A small network was shown many inputs. Here are its activations along a few directions, one row for each input.
In each table, some parts of the input vary, and every possible input appears once, in random order.
A made-up example of a description, with smaller parts first: one of 5 places around a ring, together with either a single point or one of 9 places around a ring or (one of 2 separate values, together with one of 6 places along a line).
Shared parts are said once, and a part with two or three values counts as separate values.

A family of inputs:
r1: 5 -13 6 -3 6 -3 -3 12 1 -17 -16 -6 1 25 12 12 -1
r2: 13 -8 -7 -3 1 0 1 24 -9 10 -11 7 0 -4 -28 -5 -2
r3: -5 -16 -6 -17 5 1 2 19 -2 -9 -18 -4 -1 3 7 21 -2
r4: -16 23 5 -11 -2 -3 -1 -6 0 -7 -5 3 -17 -18 -6 5 22
r5: -18 24 16 -10 -20 3 7 -8 -1 -4 14 7 -14 -18 3 10 13
r6: -21 -1 2 -10 7 2 11 6 1 2 -17 -7 -11 3 1 35 2
r7: -2 -10 -3 15 -10 -2 -4 10 -6 -13 -7 -15 23 37 28 -1 0
r8: 10 -35 -28 10 27 -1 1 -57 37 15 33 9 -13 -39 8 -26 -25
r9: 17 -4 -3 25 -13 -6 -12 12 -16 7 3 -3 27 30 -7 -23 1
r10: -21 2 10 -7 -12 11 17 5 2 5 0 -5 -10 2 11 41 -8
r11: 7 -9 -20 -1 39 20 13 -58 39 21 35 10 18 -24 26 -19 -39
r12: 5 14 4 11 -19 -12 -19 -7 -13 -19 2 -11 20 13 19 -32 17
r13: 23 -5 6 10 4 -4 -9 17 -9 1 -5 2 4 16 -24 -10 -2
r14: -5 9 9 4 -12 7 17 14 -8 26 14 6 -10 -2 -22 12 -10
r15: -2 6 1 3 6 2 11 15 -9 23 -6 3 -13 -3 -31 7 3
r16: 1 10 -3 -15 -4 -6 -12 6 -5 -18 -10 5 -5 -21 -1 -7 15
r17: 10 12 13 -4 -3 -10 -20 -2 -3 -23 -8 -2 -2 -1 5 -18 15
Question: Describe the family of inputs behind these rows.
Answer: either one of 2 separate values or (one of 3 separate values, together with one of 5 places along a line)
Question: Change only the place on the line of 5 in r15. List by row number the other rows that result.
Answer: r2, r9, r13, r14
Question: List by row number the other inputs of the same sort as r11.
Answer: r8

A family of inputs:
r18: -1 2 4 -7 0 -11 -13 17 -13 -16 -34 -16 -9 3 -4 7 16
r19: -3 -28 -9 8 -3 -1 8 -23 15 13 21 -3 -14 -17 9 5 -20
r20: -9 -4 -7 -1 18 7 1 -42 27 0 16 8 0 -12 15 9 -7
r21: -6 15 20 12 -14 8 15 29 -18 17 -6 -9 4 33 -11 23 -4
r22: 7 -7 4 -5 -4 0 -4 35 -6 -21 -23 2 -4 17 -4 14 6
r23: 16 3 -4 -9 20 10 4 -14 12 23 15 17 -6 -33 -27 -9 -18
r24: 35 -14 -12 30 2 -11 -28 -15 -2 -10 11 -6 41 27 16 -59 -5
r25: -3 -13 -20 6 21 3 16 -13 14 23 12 10 -14 -18 -14 -9 -9
r26: -7 -6 -2 -10 -8 -1 2 32 -18 1 -18 -2 14 20 -9 22 5
r27: -8 5 -6 -16 18 13 12 -32 23 -2 14 -1 5 -22 37 -6 -17
r28: -7 16 22 -10 -15 -13 -6 13 -15 -18 -6 -1 -12 9 -4 -1 25
r29: -15 31 10 1 -35 -4 -7 13 -18 -11 -2 0 -3 -6 -3 2 28
Question: Describe the family of inputs behind these rows.
Answer: either a single point or one of 5 places along a line or one of 6 places along a line
Question: Start at r23 and move only the place on the line of 5, one step at a time. The first step leads to r25. Which rows follow, in order?
Answer: r19, r20, r27

A family of inputs:
r30: -19 9 2 -14 -2 3 20 11 -3 23 0 11 -39 -35 -36 27 5
r31: -14 -10 -10 -17 17 6 4 -41 31 -15 9 -2 -9 -28 42 7 -11
r32: 9 -20 3 21 -23 -8 -1 49 -27 6 -16 -8 6 42 -21 12 1
r33: 3 -11 -14 0 18 5 8 -40 26 22 30 17 -22 -46 -14 -11 -17
r34: 25 -36 -17 36 3 -9 -11 -4 -2 12 8 -9 24 32 1 -30 -17
r35: -6 20 4 3 -15 -3 -12 -37 7 -19 24 -3 16 -7 39 -28 10
r36: 13 16 17 -7 -14 -15 -25 36 -26 -32 -31 -6 6 21 -8 -11 29
r37: 21 -17 -13 11 34 17 16 -13 17 34 18 10 17 5 -11 -11 -38
r38: 1 1 3 -5 7 17 24 37 -12 33 -9 6 3 12 -34 31 -19
r39: -35 8 9 -28 -1 4 13 4 5 -16 -19 -4 -26 -12 14 50 14
r40: 26 -1 -11 7 6 -13 -32 -11 -2 -28 -6 -3 28 7 16 -51 12
r41: -23 40 27 -6 -32 -4 -4 9 -17 -21 -7 -8 -5 8 13 13 30
Question: Describe the family of inputs behind these rows.
Answer: one of 2 separate values, together with one of 6 places around a ring
Question: Changing only the place on the ring of 6 turns r37 into r34. The same change can be made to r38. Which row results?
Answer: r32
Question: Change only the choice among 2 separate values in r39. List by row number the other rows that result.
Answer: r31

A family of inputs:
r42: -9 11 -7 -3 -9 -9 -9 -36 9 -10 21 4 -7 -36 15 -30 15
r43: 6 1 3 -13 5 -8 -6 34 -13 -15 -33 -4 -16 -1 -16 3 15
r44: 41 -21 -13 33 4 -11 -26 -5 -5 -4 7 -5 40 32 5 -57 -9
r45: -3 -9 -20 3 13 16 16 -9 15 24 9 7 2 -19 -4 10 -22
r46: -1 -3 -2 -10 20 6 1 -30 16 3 5 -8 9 -10 22 1 -16
r47: 0 3 1 0 13 5 -4 -34 25 -13 12 5 -9 -14 19 -3 -4
r48: 0 27 13 -11 -4 -2 -6 24 -19 0 -15 9 0 2 -33 6 22
r49: -21 7 12 13 -23 -6 4 24 -20 -6 -16 -17 0 37 8 23 18
r50: 0 -19 -5 9 7 2 17 -13 10 36 22 10 -27 -23 -31 7 -18
r51: -6 -16 3 -8 -21 -10 -11 28 -14 -24 -23 -8 -2 16 6 25 13
r52: -4 30 25 0 -30 5 5 30 -23 0 -1 -3 6 17 -5 8 7
r53: -5 -13 -9 -12 24 12 19 -13 18 9 12 8 5 -2 14 7 -20
Question: Describe the family of inputs behind these rows.
Answer: either a single point or one of 5 places around a ring or one of 6 places along a line
Question: Start at r42 and move only the place on the line of 6, one step at a time. The first step leads to r47. Which rows follow, in order?
Answer: r46, r53, r45, r50

A family of inputs:
r54: -3 9 20 10 -32 1 5 39 -20 -2 -6 -2 -7 25 -12 22 7
r55: -12 12 1 4 7 3 7 -44 21 -1 23 -4 -8 -17 32 -17 -4
r56: -15 5 8 6 -23 -12 -4 30 -25 0 -25 -12 -13 15 -21 25 24
r57: 7 -4 -20 5 20 6 9 -16 15 21 19 21 -7 -28 -22 -21 -8
r58: -13 -13 -10 -7 13 7 4 -36 27 -6 17 7 3 -9 27 14 -9
r59: 34 -26 -15 30 5 -11 -24 -8 -1 -9 4 -9 38 32 16 -48 -11
r60: -5 3 13 -17 -15 -15 -7 39 -24 -24 -25 -4 -10 15 -7 5 27
r61: 11 -17 -2 -2 36 9 13 -19 21 25 9 7 -13 -12 -17 6 -28
r62: 3 21 13 -15 -7 -6 -20 32 -17 -36 -40 -6 1 10 -1 9 28
r63: -9 28 17 0 -20 6 8 32 -27 9 -8 -5 21 31 -7 14 8
r64: -7 -24 -22 -11 18 13 18 -11 19 15 4 -1 -4 -24 14 15 -28
r65: 8 7 -4 -3 -2 -1 -9 -37 11 8 28 9 -1 -39 -1 -26 -6
Question: Describe the family of inputs behind these rows.
Answer: either a single point or one of 5 places along a line or one of 6 places around a ring
Question: Start at r62 and move only the place on the line of 5, one step at a time. The first step leads to r60. Which rows follow, in order?
Answer: r56, r54, r63
